grid =
 0.00  3.65 -1.03  1.36 -3.46  2.66 -0.53 -4.23 -4.78  0.85 -2.81
-0.37  2.18  0.82  0.00  3.09  1.04  1.17  3.15 -0.91  0.00 -2.45
 2.75 -3.00  1.93 -1.17 -0.70  0.00  0.68  0.81  0.00  0.45  0.02
 2.03  0.00 -1.25 -2.18  0.00 -0.58 -1.34  0.16 -0.51  5.56 -1.61
-0.14  0.31  0.00 -3.02  0.00  0.66 -1.27  2.31  2.66  0.00 -0.52
 0.07  0.19 -0.50 -0.40 -1.02 -0.49 -1.12 -0.77  0.00  0.00  0.37
 0.02  0.27 -0.26  0.00 -0.43 -0.35 -0.43 -0.46  0.00 -0.10  0.58
 0.00 -3.02  2.10  4.10 -0.17 -3.41  0.44 -1.88 -1.07 -0.33  0.49
 0.79  2.43 -2.56 -5.22  1.95 -3.39 -3.17  4.34  3.89  0.86  0.53
-0.91  0.00 -1.48  0.00 -2.70  0.00 -3.61 -1.39  2.64  0.00  1.80
 0.00 -0.61 -0.11 -2.18  0.92 -1.05 -0.07  0.00  0.00  0.00  2.83
Rows and columns are counted from 0.
row 0 col 0 = 0.00
row 6 col 0 = 0.02
row 0 col 5 = 2.66
row 1 col 4 = 3.09
row 2 col 1 = -3.00
row 7 col 2 = 2.10
row 6 col 6 = -0.43
row 9 col 6 = -3.61
row 3 col 3 = -2.18
row 0 col 2 = -1.03
row 8 col 9 = 0.86
row 1 col 2 = 0.82
row 4 col 2 = 0.00
row 7 col 1 = -3.02
row 10 col 9 = 0.00
row 1 col 6 = 1.17
row 10 col 10 = 2.83
row 1 col 9 = 0.00
row 4 col 7 = 2.31
row 8 col 7 = 4.34
row 0 col 1 = 3.65
row 6 col 2 = -0.26
row 7 col 7 = -1.88
row 2 col 3 = -1.17
row 5 col 6 = -1.12
row 9 col 5 = 0.00
row 2 col 7 = 0.81
row 8 col 1 = 2.43
row 5 col 2 = -0.50
row 8 col 5 = -3.39
row 3 col 5 = -0.58
row 5 col 4 = -1.02
row 5 col 1 = 0.19
row 3 col 4 = 0.00

A =
 1.407  -0.618   0.451   1.582  -0.372
-0.312  -0.460   0.466   0.971  -0.458
 1.198   1.398   1.405  -1.095  -1.714
-0.428   0.815  -0.139  -0.115  -0.646
 0.980   1.165   1.519  -0.932  -0.496
 0.912   0.735   1.825  -0.526  -0.063
-0.358  -0.596   0.358   1.270   0.574
-0.141  -0.776   0.954   1.572   1.157
 1.025   0.275   0.281   0.549   0.204
 1.517  -0.256   0.313   1.259   0.400
 0.763   1.109  -1.120  -0.442   0.718
-0.237   1.377  -0.749  -0.658  -0.286
Rows and columns are counted from 0.
(0, 0) => 1.407
(2, 3) => -1.095
(11, 0) => -0.237
(0, 4) => -0.372
(8, 2) => 0.281
(0, 1) => -0.618
(11, 3) => -0.658
(9, 1) => -0.256
(11, 1) => 1.377
(4, 1) => 1.165
(9, 2) => 0.313
(4, 0) => 0.980
(1, 1) => -0.460
(1, 2) => 0.466
(4, 4) => -0.496
(3, 4) => -0.646
(11, 2) => -0.749
(9, 0) => 1.517
(4, 2) => 1.519
(2, 0) => 1.198
(5, 4) => -0.063
(10, 0) => 0.763
(6, 4) => 0.574
(1, 3) => 0.971
(3, 1) => 0.815
(5, 0) => 0.912
(8, 1) => 0.275
(2, 1) => 1.398
(8, 3) => 0.549
(9, 4) => 0.400
(1, 4) => -0.458

a =
4	4	5	3	4	5	3	3	3	7	5	4	1	1
4	3	2	3	3	3	3	5	4	3	5	3	4	3
4	2	3	2	7	4	5	6	3	3	2	5	3	4
4	4	4	4	3	4	3	5	3	3	4	4	4	4
4	3	2	3	3	3	3	5	5	3	5	3	5	4
4	2	3	2	5	3	7	3	5	5	2	3	4	2
2	1	3	4	5	1	4	4	8	3	4	4	4	5
4	4	4	4	4	4	4	4	4	4	4	4	4	4
3	4	5	5	4	5	3	4	3	3	3	5	3	5
4	4	4	4	4	4	3	4	4	4	4	4	4	3
4	4	4	4	3	4	2	5	3	3	5	4	4	4
4	4	4	4	4	4	4	4	4	4	4	4	4	4
4	4	4	4	4	4	4	4	4	4	4	4	4	4
4	3	3	4	3	3	3	4	5	4	5	3	4	3
2	5	6	6	4	6	2	4	2	3	2	6	3	6
a[0][0] -> 4
a[4][1] -> 3
a[7][10] -> 4
a[13] -> [4, 3, 3, 4, 3, 3, 3, 4, 5, 4, 5, 3, 4, 3]
a[0][2] -> 5
a[6][11] -> 4
a[:, 4] -> [4, 3, 7, 3, 3, 5, 5, 4, 4, 4, 3, 4, 4, 3, 4]
a[1][13] -> 3
a[8][7] -> 4
a[5][13] -> 2
a[2][3] -> 2
a[7][11] -> 4
a[13][11] -> 3
a[:, 8] -> [3, 4, 3, 3, 5, 5, 8, 4, 3, 4, 3, 4, 4, 5, 2]
a[8][9] -> 3
a[12][2] -> 4
a[1][5] -> 3
a[:, 5] -> [5, 3, 4, 4, 3, 3, 1, 4, 5, 4, 4, 4, 4, 3, 6]
a[2][5] -> 4
a[9][3] -> 4
a[9][4] -> 4
a[2] -> [4, 2, 3, 2, 7, 4, 5, 6, 3, 3, 2, 5, 3, 4]
a[4][7] -> 5
a[8] -> [3, 4, 5, 5, 4, 5, 3, 4, 3, 3, 3, 5, 3, 5]
a[10][5] -> 4
a[13][9] -> 4
a[4][0] -> 4
a[8][10] -> 3
a[14][2] -> 6
a[13][13] -> 3
a[8][1] -> 4
a[4][2] -> 2
a[9] -> [4, 4, 4, 4, 4, 4, 3, 4, 4, 4, 4, 4, 4, 3]
a[11] -> [4, 4, 4, 4, 4, 4, 4, 4, 4, 4, 4, 4, 4, 4]
a[13][0] -> 4
a[13][1] -> 3
a[10][6] -> 2
